[ 32  -3  64  41 -38   1] -> 41
[ 18  10  41 -57  26   6  63] -> 26
[-57  30  -7  15  34] -> -7
[ 11  -3 -16  25 -42 -64] -> 25
[-32 -68  38 -31] -> -68
[  9   8  -8 -37  55] -> -8
[ 71  12  53 -64] -> 12
[ -2 -57  -5  -8 -12 -10] -> -8
---
[2, 7, 0, 2] gives 2
[21, 26, 24, 5, -13, 42, -43] gives 21
[97, 38, 89, 8, 11] gives 97
[-18, 16, -40, 39] gives -18
[4403, 5914, 8048, 8845, 3245] gives 4403
[2359, 9762, 2597, 4422] gives 2359
[2478, 5492, 8957, 9962] gives 2478
---
71,6,-46,-2 ans = 71, 6

44,50,-56,-48
-43,66,-49,55
ans = 66, 55

34,-41,7,-6,-31,-13
46,-52,30,4,-14,-57
7,-7,-3,7,3,30
ans = 46, 34

-49,-21,34,9,-40,65,-49
-37,42,23,-29,-12,-51,-21
-3,3,-1,-1,1,2,0
ans = 65, 42

34,-51,-68,-52,3,24 ans = 34, 24

14,-40,-56,42,36 ans = 42, 36
---
[[75 33 68 69 59 49 44]
 [80 35 62 70 61 87 42]
 [56 32 79 59 74 69 20]
 [87 51 46 70 61 44 64]
 [81 71 36 67 75 65 58]
 [35 62 78 55 60 77 80]
 [63 30 76 62 78 53 35]
 [84 62 40 69 48 62 90]
 [79 35 64 69 37 45 40]] | 40

[[8310 3958 2047 4831 4771 8087 3765 6996 2893 8626 2524 4275 7721 3416
  3802]
 [5523 6615 9525 7720 7152 4591 2869 3306 6876 5189 3892 6463 3893 8239
  8226]
 [3995 6411 8754 4131 4955 8744 9776 5447 8211 3858 8560 6364 7747 7832
  4240]
 [2006 8397 8515 6368 6712 2277 9406 8675 2565 1918 9482 8375 5839 8653
  6365]
 [6752 7556 9215 8491 7406 2917 1822 8040 2487 5793 7005 7902 6918 8624
  7999]
 [5976 4117 2548 4996 5213 6159 9415 7635 9261 6472 3790 3957 7267 3107
  3840]
 [3977 7860 1832 3474 5475 8433 9826 7404 1789 3346 9081 7991 8457 8425
  4740]
 [6335 8031 8945 7366 6709 6906 2270 3196 2141 6214 2061 8516 5479 9211
  7595]
 [2392 7438 2449 4664 5231 2501 9116 8543 2752 2219 9296 7361 7882 7418
  4976]
 [9173 4863 3346 6186 6253 9240 2431 3648 6619 9195 2377 5137 7274 4357
  5964]] | 5964

[[ 102  459 -317   12  512 -159 -314  204   20]
 [-514  413   98  617   81 -141   51  570  671]
 [-418  399   13  450  185 -212  -44  537  530]
 [-394  290  127  495   73  323   59  420  576]
 [ 276   79 -203 -146  119  316 -229 -506  -91]
 [-128    0  269  344 -168  136  198    4  350]
 [-306   33  392  465 -284  144  352  -53  508]
 [-298   25  379  462 -275  115  364  -35  505]
 [-193   98  271  392 -149  120  218  -49  430]
 [-591  134  111  599  -11   11  117  120  767]
 [-610  121  125  666  -24   55  121  128  775]
 [-170   41  365  391 -295  198  261  -90  418]] | 418

[[ 205  697  721  685 -742 -571  967 -599  342 -251 -264  367]
 [-845  930  914 -451  879  248  953  110  -75  116  358   70]
 [  97  332 -165 -433  778 -646  967 -630  796 -398 -386 -663]
 [-768 -353  -45 -438  833  620 -750  592 -119   39  331  232]
 [-404 -127  579  506 -257  805 -948  786 -707  824  717  431]
 [ 205 -288 -213  634  369  598  963  553  863 -621  390  392]
 [ 662 -497 -696 -327  731 -607  773 -573 -318  185 -535 -715]] | -715

[[5 6 5 5 4 6 5 5 5 6 7 5 7 5 5 4]
 [4 6 6 5 4 5 4 4 5 3 7 3 4 6 6 5]
 [4 6 6 5 5 5 4 4 4 4 6 4 4 6 6 5]
 [4 6 6 5 5 5 4 4 5 3 6 3 4 6 6 5]
 [4 6 7 5 2 4 4 4 6 3 8 1 4 5 9 5]] | 5

[[4 3 7 5 3 5 7 3 5 3 4 4 4 6]
 [3 3 5 5 3 3 3 4 4 3 3 5 3 3]
 [5 3 2 3 5 3 4 4 2 2 5 4 3 3]
 [4 3 7 5 4 5 7 4 6 4 4 4 5 6]
 [4 3 3 4 5 2 3 4 2 2 4 4 3 3]
 [2 3 6 6 3 3 4 4 4 3 3 4 3 4]
 [5 2 3 3 5 3 4 4 2 2 4 4 3 3]
 [4 3 7 6 4 5 6 4 6 4 4 4 5 6]
 [2 3 6 6 3 4 5 4 5 4 3 4 4 5]
 [4 4 5 4 2 3 4 3 3 4 4 6 4 3]
 [4 4 7 5 4 6 7 4 6 4 4 3 5 6]
 [6 4 3 3 4 3 4 4 3 4 6 6 4 3]] | 3

[[179 125  72 142 156  84 109 102 136  51 109 181  73]
 [119 136  74 155 118 134 102 117 136  67 125 147 126]
 [174 131 178  93 136 131 111 120 151 161 152 133  95]
 [103 130  95 165 116 148 141 136 118 115 129 131 154]
 [203 131  71 111 167  92  65  72 171  23 107 183  57]
 [148 124 118 133 167  90 167 127 109 125  91 142 131]
 [130 125 120 143 138 103 151 138 112 118 118 139 125]
 [121 124  59 185 129  88 146 136 108  54 107 167 116]] | 116

[[121 192 205 159  81  54 185 185  10  51 159 181 162]
 [ 95  53 112  31 185 204 167 167  69 205  32 200   3]
 [211 121  40 196  98  48 198 199  68  45 197 197 124]
 [ 96 180 170 193  37  40  79  81 129  33 194  15 205]
 [124  96  44 189 154 187 187 188  54 190 187 179 139]
 [147   4  17  21 160 183 164 165 201 184  21 204  21]
 [ 80 115 157  13  51  14  31  32 153  13  12  28  18]] | 18
---
Q:
[[  5.7 -20.6 -21.5 -12.3 -24.2   0.2  -3.2]
 [-18.4   8.6   7.8  15.4  17.6  17.2 -17.8]
 [-12.8 -23.7  14.1  -7.0  19.6   3.9 -19.4]]
A: 14.1

Q: [-1.1  0.8  1.2  0.2  0.8  0.2]
A: 1.2

Q: [-0.008 -0.150 -0.199 -0.042  0.005 -0.096  0.203]
A: -0.199

Q: [-0.86 -1.23 -1.27  1.69 -1.20]
A: -1.27

Q:
[[-148.2 -174.0  237.1 -103.6 -127.8  -49.6]
 [ 169.2  -35.8  -38.5 -160.2  -21.5  -30.7]
 [-172.2  131.5   76.8   92.4   -8.3  -68.4]]
A: 76.8

Q: [ 0.7 -1.5 -0.7  1.9  0.5 -0.5]
A: -0.7

Q:
[[ 2.08 -0.09 -0.26  0.78  1.52  0.31]
 [-1.97 -0.18  0.91  0.52  0.08  0.60]]
A: 0.91
---
[41, 44, 15, 87, 51] ans = 41
[-47, 34, 13, -5, -13] ans = -13
[2599, 8097, 9664, 7970] ans = 7970
[3545, 9120, 2608, 7045, 6183, 7293] ans = 3545
[27, 37, 48, 75, 47, 16] ans = 27
[2, 3, 7, 3, 4, 7, 1] ans = 2
[707, -395, 122, -265, 420, -403, -533] ans = -403
---
[ -4 -63  20 -25  -4] ans = -25
[ 38 -31  50  46 -64  28 -14] ans = 28
[-71  17  17  19] ans = 17
[ 34  72  60  12 -15] ans = 12
[-68 -38  37 -26 -63   3] ans = -63
[ 29  59  -4 -36  30  50] ans = 30
[24 37 -8 32 18 60] ans = 18
[-73 -37   8  42   3 -30] ans = 3
[-34 -35 -13  64  -7  16  20] ans = 16
---
[[ 12.844   7.350   6.955  20.507   2.373]
 [ -0.294   6.784   4.191  -0.293 -14.617]
 [ 19.692   3.019   3.661   7.135 -11.033]] → 6.955

[  7.060 -10.634  10.520  11.426   7.871  10.265] → 11.426

[[ -98.64  -23.71   18.07  166.86]
 [ -78.97 -168.96  -13.35  150.09]] → -23.71

[ 170.85  140.16 -125.34   63.64] → 140.16

[  6.838 -14.080   6.958 -14.897  12.417] → 6.958

[-0.099 -0.087  0.065  0.028  0.146 -0.024] → 0.028

[[ 18.002  -7.561   1.453 -15.064  14.505  -8.780]
 [  3.355 -21.866  15.806   6.239   3.863  -0.872]
 [-21.169   7.767   1.640  -2.003  -5.962 -10.180]] → -15.064
---
-753   754   369  -150 Out: 369

 214  -133   456   490   518   109  -635
 102   191     3  -154   520  -730  -669
Out: 456

6  5  4  3  2  5  7
4  4  3  3  3  7  4
3  3  6  7  5  6  4
Out: 4

39  23  56  75  28 Out: 56

 82  236  218  139  189   15 Out: 218

 37   -5   28   -4  -27   27 Out: 28

2837  4974  7970  2135  8255  7223 Out: 7970

4  8  2  6  4
7  6  1  5  3
7  7  2  5  3
Out: 2

-288  -496  -137  -201  -309  -714  -198
 441  -403   566   385   389  -982   759
-298  -493   452   292  -314  -653  -243
Out: -137
---
[[ -7 -16 -27   9  33 -53 -24]
 [ -5   8 -12  11 -17 -23  -2]] value -16

[[ 17  -3 -56  21  37   1]
 [-24  13 -67  -8  -8 -29]] value -3

[[ 17  24  60  -8  44]
 [-18   2 -46  16 -18]] value 24

[[ 60 -27  15  37  -6]
 [  6  50  21 -57 -11]] value -27

[[ 13  16 -12  -2 -28   5]
 [-61  34 -42 -41  -2  14]] value 16

[[  1  -2 -10   3  -1]
 [  0   0   6  66   1]] value -2
---
[[ 33 -24  27  -9 -65]
 [-41 -12 -33 -17  13]] yields -17

[[-41 -38 -52  21]
 [ 34 -64 -52  24]
 [  7 -10 -71  28]] yields -52

[[-20  -5 -14  41]
 [-26  16  40  11]
 [-72  26  30 -42]] yields 40

[[ 34  28  75  34  -9 -32]
 [  4  29 -21  16 -27 -32]] yields -27

[[-4  4 -3 74]
 [ 2  1 -5  4]] yields -5

[[  0  -1   0 -59  21   1   1]
 [  2   1  -1   2  29   0   1]
 [ -1   1   2   3  16   0  -1]] yields 0

[[-22  -2 -38   2 -46]
 [ -8 -16 -68  33 -60]
 [-15 -12 -35   4 -41]] yields 33
---
Input: [ 10 -16  61 -54  73]
Output: -54
Input: [ 54 -17 -20 -12  -8  25]
Output: -8
Input: [-11 -12  60  43]
Output: 60
Input: [-53   3  -8  11 -36 -33]
Output: -36
Input: [  2 -11  -2  66  28]
Output: 66
Input: [  6  48  26 -71]
Output: 26
Input: [ 53 -60  25  36]
Output: 25
Input: [-27 -30 -23 -53]
Output: -23
Input: [ -8 -18 -33  54]
Output: -33
